[[151 113 108 124 149 132 139]
 [142 103 105 144 138 140 149]
 [134 151 129 142 124 104 147]] gives 151

[[124 107 120 116 120 150]
 [148 145 138 112 149 129]
 [129 140 153 120 137 136]] gives 124

[[118 128 120 118 137 137 130]
 [131 139 126 142 110 154 134]
 [122 125 129 135 131 113 122]] gives 118

[[121 132 126 125 127]
 [139 131 132 134 136]
 [131 100 105 122 140]] gives 121

[[127 123 136 131 106]
 [147 114 126 140 132]
 [134 123 126 128 130]] gives 127

[[133 152 133 112 132 128]
 [131 107 122 134 128 124]
 [130 134 129 123 127 139]] gives 133

[[130 123 137 130 138]
 [147 124 113 139 127]
 [104 140 147 108 134]] gives 130

[[148 154 142 132 129 128]
 [128 128 129 134 147 155]
 [130 139 153 152 138 130]] gives 148

[[148 111 137 111 126 152]
 [116 139 124 136 110 149]
 [124 118 133 153 104 135]] gives 148
---
Input:
[[131 130 104 134 119]
 [115 117 122 128 121]
 [122 143 129 125 132]]
Output: 117

Input:
[[122 147 129 127]
 [123 153 131 129]]
Output: 127

Input: [154 110 139 104]
Output: 139

Input: [116 153 149 104 133 115]
Output: 116

Input:
[[111 145 150 135]
 [117 144 106 115]]
Output: 115

Input: [112 105 135 150 123 141]
Output: 123

Input: [107 123  98 144]
Output: 123

Input:
[[130 131 113 128 111]
 [125 116 131 125 123]
 [139 119 156 130 123]]
Output: 116

Input: [105 140 120 102 116 127]
Output: 116

Input: [106 136 128 134 141 124 133]
Output: 128
---
[[133, 127, 130, 140, 132, 137], [143, 132, 126, 130, 129, 130], [132, 128, 130, 156, 125, 139]] >> 128
[[109, 136, 120, 152, 128, 122], [111, 144, 137, 123, 135, 150], [128, 117, 135, 118, 109, 134]] >> 117
[[128, 118, 132, 128, 136, 150], [133, 127, 131, 129, 139, 106], [120, 127, 133, 125, 127, 137]] >> 127
[[130, 111, 116, 122, 122, 119], [129, 127, 116, 131, 127, 120], [126, 152, 139, 153, 145, 139]] >> 152
[[106, 135, 127, 114, 109, 118], [129, 126, 132, 134, 133, 128], [119, 126, 128, 122, 112, 118]] >> 126
[[121, 104, 104, 133, 132, 151], [127, 103, 103, 131, 132, 149], [101, 125, 125, 132, 144, 139]] >> 125
[[118, 113, 157, 135, 129, 128], [116, 138, 143, 128, 123, 154], [143, 114, 127, 133, 120, 102]] >> 114
---
[[132 157 122 148 125]
 [133 117 131 129 117]
 [136 105 134 130 105]] Answer: 132, 105

[[140 134 131 155 150]
 [135 142 132 153 157]
 [141 144 137 156 154]] Answer: 140, 154

[[111 135  99 105]
 [123 131 122 139]
 [130 106 129 139]] Answer: 111, 139

[105 135 132 126 112 123 127] Answer: 105, 127

[[152 134 146 126 130]
 [121 128 141 127 123]
 [139 131 138 133 128]] Answer: 152, 128

[151 111 142 145 126 144] Answer: 151, 144

[111 116 146 153 114 110] Answer: 111, 110

[[136 138 134 135 151]
 [132 138 129 134 141]
 [133 138 130 134 135]] Answer: 136, 135

[[124 132 138 109]
 [145 104 123 134]
 [118 148 146 154]] Answer: 124, 154

[123 106 134 128] Answer: 123, 128
---
[[137 100 142 135 154  98 150]
 [119 122 132 149 125 143 126]
 [132 136 121 115 140 122 139]] result: 137, 139

[[133 117 128 121 140 139 124]
 [118 106 122 104 136 127 138]
 [136 137 129 138 123 129 126]] result: 133, 126

[152 123 152 121] result: 152, 121

[138 153 101 137 103] result: 138, 103

[[155 118 140 120 128 126]
 [129 142 131 142 121 111]] result: 155, 111

[[118 120 123 131 125 136 126]
 [112 121 111 148 149 127 132]
 [125 131 146 131 130 151 125]] result: 118, 125

[108 134 142 122 107 113 152] result: 108, 152

[112 148 135 151 105 119 131] result: 112, 131
---
[[155 146 139 145]
 [155 121 142 139]
 [155 139 115 112]] gives 139

[127 155 138 143 103] gives 155

[109 114 127 157 139] gives 114

[[139 142 123 152]
 [128 126 125 144]
 [140 133 128 144]] gives 133

[[105 123 134 139 125]
 [151 127 124 125 126]] gives 127

[125 103 131 108 149 136 129] gives 103
---
[[128 113 126 129 126 133]
 [128 146 129 129 124 134]
 [129 155 129 136 129 133]] result: 134

[[118 121 132 119 156 121]
 [122 128 125 122 134 117]
 [121 126 137 120 153 122]] result: 117

[[125 120 131 155 142 128]
 [120 115 127 115 103 135]
 [145 127 131 138 120 125]] result: 135

[[126 148 133 149 136]
 [118 132 131 150 131]
 [128 134 125 156 124]] result: 131

[[118 117 122 110]
 [126 112 120 104]
 [106 116 129 126]] result: 104

[[123 121 139 152 121 148]
 [123 110 139 152 121 139]
 [123 121 129 132 121 135]] result: 139

[[130 127 129 141 124 137]
 [128 137 131 124 135 124]
 [112 153 139 145 156 113]] result: 124

[[138 141 119 151]
 [125 138 131 145]
 [113 119 131 119]] result: 145

[[101 120 153 138]
 [120 129 134 124]
 [128 133 131 125]] result: 124

[[135 115 112 122]
 [128 128 128 127]
 [146 105 101 146]] result: 127
---
[[114 108 116 151 131]
 [125 147 131  98 128]
 [122 122 126 135 136]] -> 108

[[136 149 120 136]
 [141 131 117 135]
 [126 106 106 132]] -> 149

[[130 136 130 129 134]
 [130 149 129 130 130]
 [135 154 130 129 130]] -> 136

[[141 112 143 137 133]
 [135 119 133 136 124]
 [118 115 139 136 156]] -> 112

[[125 128 127 128]
 [128 132 127 135]
 [132 133 129 105]] -> 128

[[128 130 135 106 129]
 [128 128 147 133 127]
 [128 124 148 103 129]] -> 130

[[127 111 141 118]
 [134 120 105 135]
 [121 133 152 133]] -> 111

[[129 127 146 136 126 125]
 [ 99 118 135 133 121 129]
 [117 117 123 133 117 131]] -> 127
---
[157 136 142 114 104 116 129] => 157
[104 141 124 111] => 104
[142 118 149 131] => 142
[102 120 131 117 117 128 123] => 102
[137 133 141 143 121 157] => 137
[136 150 111 156 136] => 136
---
Input: [126 135 106 123 124 137 131]
Output: 123
Input: [126 138 104 116 109]
Output: 104
Input: [105 116 119 136 127 117 133]
Output: 136
Input: [143 106 119 132 149 100 111]
Output: 132
Input: [113 131 156 107 142 125 142]
Output: 107
Input: [127 141 131 139 127 121 103]
Output: 139
---
[[130 140 103 150]
 [121 133 128 140]] -> 128

[101 119 128 110 111 122 153] -> 111

[[114 142 136 145]
 [137 141 158 110]] -> 136

[126 119 133 156 134 113] -> 126

[130 154 117 121 137] -> 130

[123 117 119 151 127] -> 123

[[141 126 118 125 115 137]
 [149 120 124 147 138 112]] -> 118

[123 119 112 128  99] -> 119
---
[151 139 107 131] yields 151
[137 132 103 146 126] yields 137
[133 145 136 149 100 151] yields 133
[138 134 135 119 113 122 157] yields 138
[124 152 136 117] yields 124
[127 108 103 138] yields 127
[118 104 141 115 120 114] yields 118
[154 113 122 123 134 111 125] yields 154
---
array([[127, 129, 152, 121],
       [128, 129, 148, 121]]) out 121, 128

array([132, 124, 133, 106,  99, 138]) out 138, 132

array([[130, 114, 137, 151, 133],
       [144, 132, 130, 140, 123]]) out 133, 144

array([133, 128, 104, 141, 133]) out 133, 133

array([110, 142, 120, 128, 158]) out 158, 110

array([118, 148, 134, 103, 133, 117, 146]) out 146, 118

array([[125, 139, 137, 153, 144],
       [134, 126, 124, 114, 112],
       [135, 130, 141, 121, 144]]) out 144, 135

array([107, 132, 135, 104, 145, 131]) out 131, 107
